A small network was shown many inputs. Here are its activations along a few directions, one row for each input.
In each table, some parts of the input vary, and every possible input appears once, in random order.
Descriptions start from the smaller parts, as in this example, which fits no table here: one of 3 separate values, together with either a single point or one of 11 places along a line or (one of 5 places around a ring, together with one of 6 places along a line).
Shared parts are said once, and a part with two or three values counts as separate values.
In the rows, zero is written as 128.

Rows:
R1: [ 73 211 170  71 215 117 165  95 175 179 120 115 138 159]
R2: [144 161 146 117 103 137 138 131 108  15 134 153 134 183]
R3: [100 177 168 109 125 159 161 131 147  23 149 182 123 177]
R4: [152  63  92 160 142 143  94 102 158 191  80  87 133 113]
R5: [114 113 122 117  97 143 143 164 146 167 139  76 173  30]
R6: [127 168 150 112 116 143 147 125 134  24 146 178 139 178]
R7: [151  54  79 168 140 125  68 107 118 179 131 121 110 129]
R8: [113  77 105 137 110 152 104 151 150 217  86  85 140  77]
R9: [154  59 115 195  97  98  97 146  79 124 151 175 118  84]
R10: [149  84  88 151 123 126 132 117 153 140 103  84 175  67]
R11: [144 159 150 112  92 145 130 136  85  10 131 123 115 172]
R12: [ 83 247 166  99 177 100 164 130 151 227 142 138 111 146]
R13: [141  72  67 155 103 102  87 110 116 131 147 117 143  90]
R14: [143 176 153 102 102 151 120 144  81   6 115  95 100 158]
R15: [103 182 171  52 158  71 192 115 169 227 151 135 122 161]
R16: [158  46 105 192 149 138 107 143  77 186 122 184  73 124]
- What is each input in this table made of? => either one of 3 separate values or one of 5 places along a line or (one of 2 separate values, together with one of 4 places along a line)
- Which other rows does R5 become when the choice among 2 separate values takes its other values? List them by row number. => R8

Rows:
R17: [102 189 156 114 143 128 163 132 135 124 149 181 119 160]
R18: [141 123 132 139 134 179 112 127 118  81  94 105 124 138]
R19: [103 197 157  91 150 145 151 123 170 118 126 118 136 157]
R20: [135 118 108 137 149 130  99 135 119 211  90  74 110  99]
R21: [132 151 129  89 113 121 141 122 123  83 148 113 131 149]
R22: [131 142 122 141 109 115 112 135 104  81 146 158 116 145]
R23: [135  69  87 142 153 118 112  90 161 174 113 126 146 127]
R24: [134 115 131 168 130 155 119 146 102  84 122 164  99 144]
R25: [128  75 101 144  96 128 132 148 140 175 122 104 162  53]
R26: [133  77 112 164 105 124 118 162 121 174 155 145 156  54]
R27: [141  63  97 152 150 107 112  90 157 175 131 142 135 129]
R28: [109 167 167  93 128 114 155 129 131  93 145 152 123 143]
R29: [108 175 161 121 137 115 155 138 105  94 149 170 124 138]
R30: [132 168 130 109 126 128 135 120 125  78 135  92 137 138]
R31: [122  92  96 151 104 135 127 140 146 169 112  87 167  41]
R32: [112 180 160  95 144 137 170 131 153 121 123 135 137 170]
R33: [137  70  97 172 162 110 108 102 137 171 138 157 138 128]
R34: [136  87  85 144 162 128 102  83 168 169 104 112 151 111]
R35: [147 150 142 109 113 108 146 124 112  82 151 137 121 144]
R36: [146 106 138 147 122 156 124 138 109  85 110 147 105 149]
R37: [131 132 123 113 100 128 115 126 122  82 126 115 132 155]
R38: [142 106 131 133 125 170 122 134 111  85  99 124 120 151]
R39: [131 102 109 130 135 122 104 136 116 221 103  91 100 111]
R40: [140 133 130 123  98 116 117 127 117  82 135 139 120 151]
R41: [136  96 120 140 130 113 105 131 110 223 120 110  87 112]
R42: [128 147 125 122 110 135 106 118 130  78 120  95 135 143]
R43: [138  69 113 148  95 120 129 150 135 175 139 124 154  54]
R44: [110 167 161  91 134 128 156 132 130  93 129 124 138 149]
R45: [136 159 134 127 122 108 142 134  96  81 160 156 119 138]
R46: [111 180 166  97 138 125 168 126 154 122 138 162 122 165]
R47: [133 104 120 161 140 117 101 140  91 221 132 130  93 111]
R48: [ 97 184 157  91 139 135 139 125 147  90 132 106 138 138]
- What is each input in this table made of? => one of 4 places along a line, together with either one of 3 separate values or one of 5 places along a line
- The inputs of R21 and R45 match in every part but the place on the line of 4. If R38 is changed in the same way as R21 into R45, which row does it become? => R24
- Which other rows does R31 become when the choice among 3 separate values takes its other values? List them by row number. => R20, R34
- Which other rows does R35 become when the place on the line of 5 takes its other values? List them by row number. => R28, R36, R40, R46
- Which other rows does R18 become when the place on the line of 5 takes its other values? List them by row number. => R19, R30, R42, R48

Rows:
R49: [147  42  93 166 131 142  89 139 119 242  93 100 103  91]
R50: [129 151 139 139 150 127 120 120  99  88 148 178  92 179]
R51: [138 118 129 150  89 119 124 147 100  77 159 179 119 137]
R52: [141  62  76 161 125  92  93 126 124 249 127  81 141  44]
R53: [153  90 123 138  75 151 127 151 100  36 128 119 146  97]
R54: [131  38  76 171 148 126 106 108 170 230 114 122 161  66]
R55: [ 85 216 163  69 126 145 159 137 162  96 130  94 153 132]
R56: [133 165 136  91 125 131 140 108 145  71 118 105 137 176]
R57: [ 94 215 184  88 158 112 189 139 147 159 143 154 126 144]
R58: [141 144 130 145 128 153 110 121 108  40 108 125 122 154]
R59: [118 166 159  89 151 110 151 111 134 120 141 151 109 188]
- What is each input in this table made of? => either one of 3 separate values or (one of 2 separate values, together with one of 4 places along a line)
- Which other rows belong to the same alternative as R52? List them by row number. => R49, R54
- Which other rows does R53 become when the place on the line of 4 takes its other values? List them by row number. => R55, R56, R58
